These are the activations of a small neural network, seen along a few directions. Each row is one input.
In each table, some parts of the input vary, and every possible input appears once, in random order.
A made-up example of a description, with smaller parts first: one of 8 places around a ring, together with either a single point or one of 9 places along a line or (one of 2 separate values, together with one of 6 places along a line).
Shared parts are said once, and a part with two or three values counts as separate values.

Other details of the inputs shift rows strongly along three fixed directions, in all tables alike. That doesn't count.

A family of inputs:
row 1: [-50 -27   7  46   4  -9   1 -11  16 -12 -26]
row 2: [-23 -20  19  55 -16  16   4 -17   3 -14   3]
row 3: [-26  66  -3   7  -2 -15  27  54 -41  -3  42]
row 4: [-48 -19   2  69 -15  -1  13 -34  -3  -1 -12]
row 5: [ 17  12 -24   6 -53 -41   0 -14 -11 -13  10]
row 6: [ 52  -4 -14 -33 -22 -33 -15 -16  20   5   4]
row 7: [-31 -28   3  46  -6  12 -21 -11   3 -24 -38]
row 8: [ 28  43 -13 -93  49  10  -9  54  -6  42  14]
row 9: [ 57   7  -8 -51 -17 -10 -39  -8   1   3  -4]
row 10: [-11 -37  18  26  -8  26   8 -24  18 -16  -6]
row 11: [ 81   2 -19 -78  -2   4 -39 -10  26  12  -7]
row 12: [-58  19  16  25  47  36  36  32  -6  18  16]
row 13: [ 28   3 -16 -13 -34 -43  -3 -14  -7 -13   9]
row 14: [ 30  10 -12 -10 -36 -42  -3 -15  -3 -10   4]
row 15: [ 32 -55  29 -45  34  33 -10 -26  48   0  -7]
row 16: [  1 -42   6   4  12  11   2 -40  36  11 -23]
row 17: [ 18 -42  17 -19  33  37 -25 -18  28  22 -31]
row 18: [-28  71 -27   3   7  -9  31  66 -61   6  16]
row 19: [-20 -28   8  40  -7  -5   2 -29  10   6 -13]
row 20: [-34  67 -16  15  -8 -44  28  42 -48   8  29]
row 21: [ 23   5 -14 -15 -35 -42 -14 -14  -7  -5  15]
row 22: [ 28  12  -5  -5 -48 -23 -16  -7 -10 -26  31]
row 23: [ 22  22 -18  20 -58 -17  -1  -7  -8 -29  25]
row 24: [-17 -30  28  29   9  26  14 -19  14 -16  -9]
row 25: [-51  19   3  16  53  38  21  32 -20  28 -11]
row 26: [ 13  27 -21  35 -59 -26  -6  -5 -44 -33  -4]
row 27: [-40   0  25 -30  86  36  13  51  32  17   1]
row 28: [-32 -19  13  82 -28  13  19 -19  -8 -29  -1]
row 29: [  2  49 -16 -37  22  -9   2  50 -40  15  17]
row 30: [-27 -35   7  33 -13  -2   3 -35  10   3 -15]
row 31: [ 62  -1 -15 -55 -12 -11 -29  -5  -2  -8  -5]
row 32: [-19   7  14 -34  97  47  24  49   3  43 -18]
row 33: [ 23 -52  29 -40  23  38 -19 -29  54  12  -6]
Description of these inputs: one of 3 separate values, together with either a single point or (one of 2 separate values, together with one of 5 places around a ring).
Question: Change only the choice among 2 separate values in row 13. List by row number the other rows that result.
Answer: row 21
Question: Which other rows agree with row 23 in the choice among 3 separate values? List them by row number.
Answer: row 2, row 3, row 10, row 12, row 15, row 22, row 24, row 27, row 28, row 33

A family of inputs:
row 34: [-18 -50  22  13  -5  45 -15 -20  24 -29 -26]
row 35: [-50 -24  11  92 -37  12  14 -46 -16 -26  19]
row 36: [ -7  34 -12  17 -31  -1  22  15 -21  -7  49]
row 37: [ 35  -6 -17  -7 -20 -40  16 -14   1 -12   5]
row 38: [-97 -18  39  62  75  46  34  29 -23 -14 -20]
row 39: [ 13  20 -14 -34  41 -11  -5  41  13  14  -9]
row 40: [ 29  36   1 -23 -24 -10  -7   2   1  10  45]
row 41: [ 14  17  -3 -11 -10 -33 -26  24 -12  -2   5]
row 42: [-28  32  17 -43  86  33  27  83 -11   9   9]
row 43: [  5 -32 -11  19  -6 -15 -11 -13   9 -27 -32]
row 44: [  4 -39  24  29 -24  41 -38 -32  36 -17 -20]
row 45: [-37  -5   3  51  23  -4  48   3  -6   8  -5]
row 46: [ 26   7   4  -6 -24 -40   2  -4 -10   6  23]
row 47: [ -2 -46  42 -23  71  67  18 -18  70  42 -16]
row 48: [-44 -25   2  71 -39  18   3 -19  -5 -49 -28]
row 49: [ 19  10 -16  -4 -38   6 -34   5   4 -23  19]
row 50: [ 17  20 -13 -19 -14 -57  15  -7 -15  -1  10]
row 51: [ 23  19 -20  -3 -32  -8   8  -8   6  -6  32]
row 52: [  1 -50   8 -42  21   2 -33 -37  44   3 -47]
row 53: [ 44   9   2 -25 -21   1 -33  15  10 -24   8]
row 54: [-18 -57  20  27 -28  -4  10 -48   8  -5 -12]
row 55: [-65  -2  18  67  81  78  46  17 -66  34 -56]
row 56: [ 28  25 -29 -21 -17 -22 -29  16  15  10  -2]
row 57: [ 28  26  -7  -3 -25 -25  27  10 -14 -24  25]
row 58: [ 43   8   7 -35 -10  -7  15   8  -1 -17  30]
row 59: [  5  37 -38  26 -47   9   7   0 -92  -6 -24]
row 60: [ 13 -43  13   2 -13 -18 -30 -16   6 -18 -25]
row 61: [ 27  38  -7  -1 -19 -20  22  16  -8 -13  30]
row 62: [ 13   1 -20 -23 -15 -23  21  -5   6   3   8]
row 63: [ 45 -61  22 -57  14  34  -3 -47  65   0 -13]
row 64: [  9  45 -10   0  -1  -9  -3  44 -10 -18   8]
row 65: [ 19   9   0  -2 -34 -28  -5  -8   2  21  25]
row 66: [ 28   2   6 -44 -17   9  11  -1  10  -9  27]
row 67: [-17  41  -5 -25  93  49  43  62 -77  43 -30]
row 68: [ 13  14  -2  -8 -18 -47  19  12 -29  -2  26]
row 69: [-60 -25  13  80 -40  14  -7 -24 -23 -52 -14]
row 70: [  4 -13   3  38 -33  18 -28 -20  25 -19 -16]
row 71: [ 32  25   8 -24  -4 -16   2   5  -4  -3  39]
row 72: [-38  38 -11  55 -42 -30 -10  28 -38  -2  10]
row 73: [  5  27  -2 -55  51 -22 -14  32  13  26 -13]
row 74: [-46 -35 -13  65 -28  -2   4 -22  -3 -32 -38]
row 75: [ 33 -50  35 -32  29  31 -47 -26  49  -6 -21]
row 76: [ 31 -47  31 -40  24  42 -57 -30  61  12 -17]
row 77: [  2  41  -2  18 -37   2  20  18 -14   1  42]
row 78: [-37  55  -9  11  68  60  32  53 -70  61 -24]
row 79: [  6 -52  12   4  -5  30 -50 -44  36 -15 -11]
row 80: [  0 -57  27   6 -16  22  -1 -57  23 -18  -1]
row 81: [ 31   9   8 -19 -15 -22   6  -6 -12 -19  32]
row 82: [ 33  15  -9 -22  -9 -14 -14  21   0 -32  -1]
row 83: [-11 -36  16  23  -3  -1   0 -58  37  24 -21]
row 84: [-60 -22 -10  71 -20 -10 -15 -35  -2 -11 -29]
row 85: [ 24   8 -15 -27 -16 -50 -26  -4  -3 -16 -17]
row 86: [ 13  13 -26 -69  58   5 -15  39  31  37   1]
row 87: [ 26  13 -20  -3 -25 -23   6 -10  16  19  14]
row 88: [-14  32 -40  36 -36 -35  27   5 -22   1  31]
row 89: [ 27  12 -14 -37 -16 -32  -7   1   0  25  37]
row 90: [-53  41   6 -37  90  12  13  61   8  60 -13]
row 91: [ -1   2  -7 -24 -16 -23 -20  18 -10  -5   0]
row 92: [  9  20 -24 -19 -23 -32 -35  22 -12   7  19]
row 93: [  8  32 -14 -51  41  18 -10  49  17  16  14]
row 94: [  7 -38 -11  35  -4  57 -17 -50 -33  18 -52]
row 95: [ -2   9 -19  -6 -17 -35   3 -25   4  17  14]
row 96: [  5  37   1  34 -41 -15  27  15 -29 -26  39]
row 97: [-101   17   23   64   69    1   71   21  -26   29  -10]
row 98: [ 11 -60  26 -87  78  24   4 -37  71  48 -31]
Question: What is each input in this table made of?
Answer: one of 5 places around a ring, together with either a single point or (one of 2 separate values, together with one of 6 places around a ring)
Question: Changing only the place on the ring of 5 turns row 93 into row 64. The same change can be made to row 95. Which row results?
Answer: row 97
Question: Changing only the place on the ring of 5 turns row 66 into row 58. The same change can be made to row 80. Which row results?
Answer: row 81
Question: Change only the choice among 2 separate values in row 98. List by row number the other rows that result.
Answer: row 52
Question: Start at row 88 and move only the place on the ring of 5, one step at a time. The first step leads to row 62. Which rows follow, in order?
Answer: row 37, row 45, row 87
Question: Which other rows agree with row 56 in the place on the ring of 5? List them by row number.
Answer: row 40, row 44, row 47, row 65, row 70, row 72, row 76, row 77, row 78, row 83, row 87, row 90
Question: Change only the choice among 2 separate values in row 42. List by row number the other rows that result.
Answer: row 58
Question: Change only the place on the ring of 6 in row 43. List by row number the other rows that result.
Answer: row 38, row 42, row 60, row 82, row 85
